These are the activations of a small neural network, seen along a few directions. Each row is one input.
Each table varies a few parts of the input and shows all the possible inputs, shuffled.
A made-up example of a description, with smaller parts first: one of 4 places along a line, together with either a single point or one of 9 places along a line or (one of 2 separate values, together with one of 5 places around a ring).
Shared parts are said once, and a part with two or three values counts as separate values.
In the rows, 128 means zero.

Other details of the inputs shift rows strongly along three fixed directions, in all tables alike. That doesn't count.
To show where, the next rows are all for the same input, with only those details redrawn:
[ 91 129 109 150 180  17  52 107 146  62 110 113]
[111 137  95  38  85 172  71 118 135 133 154 136]
[ 94 133 100  91 136  86  48 115 144  86 136 124]
[151 128 106  98 126 103  99  86 121 164  85 128]
[160 133 112  83  82 186 148  95 112 197 110 134]
[121 131 115 137 138  96 111 103 130 122 112 120]
[170 132 107  70  83 180 138  88 110 210  97 136]
[115 126 119 179 178  29  98  96 135  95  91 111]

A family of inputs:
r1: [153 112 111 122 140  96 111  95 110 157  90 137]
r2: [ 74 139 141 224 135 135 186 141 140  63 178 108]
r3: [119 124 155 188 115 174 212 175 131  92 189 138]
r4: [192 123 151 167 126 134 204 120 123 169  88 135]
r5: [146 129 128  59 103 184 121 150 121 180 137 139]
r6: [139 126 116  98 132 126  97  98 123 161  89 125]
r7: [ 93 141 146 135 114 185 156 178 134 117 196 123]
r8: [105 127 120  82 140  91  48 160 163  58 151 134]
r9: [126 130 150 156 147 128 149 153 144 110 132 117]
r10: [148 140 137  66  94 192 118 110  89 196  82 127]
r11: [ 87 136 103  90 142  89  44 117 142  93 133 117]
r12: [153 128 166 240 201  40 180 122 132 135  61 102]
r13: [113 130 114  97  97 174 120 125 134 118 154 134]
r14: [107 123 134 108 107 171 128 179 140  88 193 144]
r15: [138 120 132 101 141 124 107 148 130 137 126 132]
r16: [149 121 109 110 141  97 101  89 104 181  82 128]
r17: [161 118 108 114 132 101 118  86 103 184  83 134]
r18: [ 74 133 127  84 143 109  36 145 109  85 134 124]
r19: [ 97 130 141 135 136 133 115 173 158  63 169 124]
r20: [ 93 151 150 139 113 184 157 172 147 109 186 114]
r21: [124 126 124 109 107 122 124 154 137  97 173 146]
r22: [189 124 150 184 137  93 199 112 125 157  81 132]
r23: [123 118 120 128 142 122 113 113 113 146 114 128]
r24: [126 120 156 185 134 154 191 168 129 111 159 129]
r25: [147 119 139 159 135 100 160 142 128 114 136 141]
r26: [109 127 144 187 123 175 190 132 129 111 149 120]
r27: [118 120 125 114  93 214 160 136 114 144 166 140]
r28: [190 126 147 179 130  90 198 108 124 163  83 132]
The inputs of r6 and r23 match in every part but one. If r4 is changed in the same way as r6 into r23, which row does it become?
> r3
Describe the family of inputs behind these rows.
> one of 2 separate values, together with either a single point or one of 5 places around a ring or one of 8 places along a line
Which other rows does r22 become when the choice among 2 separate values takes its other values? List them by row number.
> r25
Which other rows does r8 become when the choice among 2 separate values takes its other values? List them by row number.
> r14

A family of inputs:
r29: [131 121  95  29 106 133  49 133 132 144 155 148]
r30: [140 122 143 188 109 176 225 144 115 161 156 132]
r31: [ 93 143 133 147 121 138 149 156 160  84 184 120]
r32: [125 119 154 196 180  68 153 141 116 111 108 119]
r33: [168 107 143 183 147 107 179 119 112 148 107 137]
r34: [ 91 129 129 134 111 161 151 164 136  99 203 135]
r35: [156 130 151 184 109 188 230 136 138 140 141 130]
r36: [189 125 148 119  97 184 187 124 121 192  85 138]
r37: [ 76 157 113  81  70 116  79 155 153  14 209 144]
r38: [121 140 143 168 108 172 193 147 147 119 177 118]
r39: [100 145 122 143 101 180 160 105 134 138 151 114]
r40: [ 45 138 116  79 126 133  60 186 149  51 226 131]
r41: [126 125 126 142 173  62  68  92  92 146  56 117]
r42: [147 126 112  49 162  38   9 118 145 129  63 121]
r43: [146 126 114  78 125 136 101 132 114 174 125 137]
r44: [107 121 145 140 114 189 159 174 127  91 181 144]
r45: [124 113 145 181 185  50 117 142 120 104 100 118]
r46: [122 144 142 155 128 141 160 145 141 128 149 112]
r47: [153 147 122  63  88 198 111  94 103 210  76 125]
r48: [148 117 146 236 164  93 212 125 117 143 117 123]
r49: [133 139 124 126 161  72  94 126 146 128 103 115]
r50: [112 133 108 164 115 147 161  99 139 109 142 116]
r51: [178 104 127 132 155  68 126 104 113 163  72 144]
r52: [157 130 126  67 110 157 102 133 140 141 110 144]
r53: [123 127 125 113 119 156 119 100  92 178 106 123]
r54: [170 116 146 162 158 110 163 124 101 173  81 128]
r55: [159 117 106  71 155  56  52 111 115 178  73 134]
r56: [128 146 135  83  93 209 129 114 104 164  97 115]
r57: [129 135 111  76 103 141  98 136 155 132 147 129]
r58: [134 127 143 167 119 146 177 143 149 109 143 127]
r59: [ 77 144 137 115 129 150 100 178 160  55 187 115]
r60: [136 107 107 140  89 189 181 100 107 147 141 139]
r61: [116 127 108 101  98 179 130  98 105 172 140 134]
r62: [ 94 110 126 174 186  40  85 149 148  37 149 131]
r63: [138 120 134 136 164  87  95  92  82 155  44 114]
r64: [155 127 119 141 119  37 119 103 102 102 104 148]
r65: [107 118 141 127 126 149 119 166 131  81 170 143]
r66: [181 120 127  51 100 179 122 124  97 212 102 144]
r67: [ 82 150 133 126 102 189 131 126 129 120 156 107]
r68: [145 118 130 171 156  89 149  70  89 189  64 116]
r69: [100 147 121 186 101 194 202 113 134 124 165 117]
r70: [115 127 150 179 180  44 113 140 152  61 103 122]
r71: [139 113 151 160 123 158 175 153 116 128 133 142]
r72: [172 126 115  50 102 162 111 119 103 216 113 142]
r73: [150 103 125 144 159  63 107 122 126 122  98 138]
r74: [ 90 137 138  96 103 178 105 176 160  57 193 133]
r75: [139 139 129  55 113 145  95 137 138 146 118 128]
r76: [110 141 107  65 106 147  80  93 130 155 116 118]
r77: [138 136  97  36 109 131  59 126 155 137 137 135]
r78: [135 121  86  69  92 151  92  89 140 129 118 134]
r79: [177 125 131 107 109 149 147 114 135 164 108 137]
r80: [ 82 145 138  95 109 176 104 178 156  69 198 118]
r81: [143 143 140 130  99 183 182 141 134 172 138 118]
r82: [151 112 168 228 164 100 212 135 108 129  97 133]
r83: [162 120 118  97 159  40  71 101 148 128  70 134]
r84: [ 50 115  88 154 174  37  38 119 148  11 167 122]
r85: [131 141 156 217 170  75 189 129 138 128 106 105]
r86: [ 79 125 113 221 169  76 139 108 124  76 145 118]
The inputs of r81 and r55 match in every part but one. If r69 is changed in the same way as r81 into r55, which row does it become?
> r86
Describe the family of inputs behind these rows.
> one of 2 separate values, together with either a single point or one of 8 places along a line or (one of 4 separate values, together with one of 5 places around a ring)
Which other rows does r30 become when the choice among 2 separate values takes its other values? List them by row number.
> r57
Which other rows does r80 become when the choice among 4 separate values takes its other values? List them by row number.
> r42, r59, r75

A family of inputs:
r87: [119 128 137 140 127 135 140 139 127 113 140 132]
r88: [124 131 131 142 123 133 140 137 129 110 143 129]
r89: [152 123 130 114 129 124 122 122 121 155  98 132]
r90: [135 122 127 143 154  76 109 117 132 110 106 127]
r91: [154 125 128 112 126 122 125 119 127 154  99 129]
r92: [ 99 128 122 159 135 119 135 125 127 102 145 120]
r93: [112 124 134 155 144 119 135 142 131 101 146 128]
r94: [136 130 128 126 108 159 153 135 123 140 146 133]
r95: [106 131 137 144 133 141 132 135 122 125 141 116]
r96: [120 129 137 135 127 140 142 145 129 124 144 130]
r97: [143 124 127 130 139  92 113 117 134 127 104 127]
r98: [144 123 124 125 138  96 116 118 133 137 110 129]
r99: [142 127 130 122 139  98 117 122 131 134 102 128]
r100: [154 124 126 112 128 120 125 120 127 159 104 129]
r101: [121 128 132 140 125 129 142 136 131 116 148 132]
r102: [153 121 127 113 131 125 123 116 119 152 100 136]
r103: [112 127 139 154 143 122 134 144 134  98 139 124]
r104: [ 85 132  97  26 115 120  13 149 161  63 175 138]
r105: [ 88 133  86   7  88 162  26 131 138 101 168 140]
r106: [160 122 126 101 120 139 127 121 118 176 102 135]
r107: [103 135 127 160 133 122 132 124 135  99 140 119]
r108: [128 127 116 135 138  97 111 102 127 129 100 124]
r109: [108 126 125 140 120 146 139 120 115 117 141 125]
r110: [112 130 137 151 140 114 138 144 139 103 145 123]
r111: [134 121 124 143 156  74 109 119 132 115 111 128]
r112: [113 129 136 155 139 119 134 143 129  97 141 127]
r113: [122 130 133 139 125 129 144 137 137 117 147 129]
r114: [152 122 127 113 135 123 123 122 121 159 104 132]
r115: [119 133 139 127 114 172 144 130 116 144 134 120]
r116: [142 122 126 131 139  92 112 116 128 126 105 130]
r117: [120 130 134 141 132 135 138 147 128 119 143 126]
r118: [132 122 127 145 159  75 106 126 125 118 109 128]
r119: [115 133 136 153 137 118 136 145 137  97 140 120]
r120: [163 127 126  97 112 135 132 111 124 168 102 137]
r121: [112 134 123 142 120 143 139 124 131 124 145 123]
r122: [128 137 133 112 102 188 151 127 118 157 132 125]
r123: [138 133 131 124 106 161 154 134 129 136 140 130]
r124: [107 125 123 141 122 144 139 122 115 122 146 125]
r125: [127 136 131 113 105 185 152 128 118 162 137 125]
r126: [149 127 111 105 113 139 127  98 118 174 103 132]
r127: [114 131 134 153 140 116 137 146 137 102 145 120]
r128: [132 131 139 123 112 164 152 140 124 140 137 133]
r129: [101 136 132 157 142 122 132 131 134 105 143 116]
r130: [142 121 123 131 142  90 112 118 128 132 110 130]
r131: [135 130 134 122 112 165 154 136 131 137 137 129]
r132: [151 122 127 113 130 119 125 119 118 159 106 138]
r133: [122 124 133 138 125 142 140 141 127 122 145 132]
r134: [143 123 123 128 145  91 115 117 134 131 109 128]
r135: [133 126 135 126 110 165 150 136 122 137 138 135]
r136: [103 137 131 159 136 123 132 126 135  99 139 118]
r137: [145 126 122 125 139  96 116 119 130 136 110 128]
r138: [131 138 130 113 100 186 153 123 121 155 134 126]
r139: [143 131 119 117 128 124 121 104 122 160 104 126]
r140: [124 130 134 135 118 138 144 135 130 115 144 132]
r141: [123 132 136 136 125 144 140 145 127 119 139 127]
r142: [143 124 126 123 145 100 116 122 132 137 107 126]
Describe the family of inputs behind these rows.
> one of 2 separate values, together with either one of 8 places along a line or (one of 4 separate values, together with one of 5 places around a ring)
The inputs of r142 and r131 match in every part but the choice among 2 separate values. If r118 is changed in the same way as r142 into r131, which row does it become?
> r112
The inputs of r120 and r113 match in every part but the choice among 2 separate values. If r140 is changed in the same way as r120 into r113, which row does it become?
> r101
A walk changes only the place on the ring of 5. It starts at r131 and steps to r104. List the rest of the walk in order.
> r90, r102, r103
Which other rows does r107 become when the choice among 2 separate values takes its other values? List them by row number.
> r121
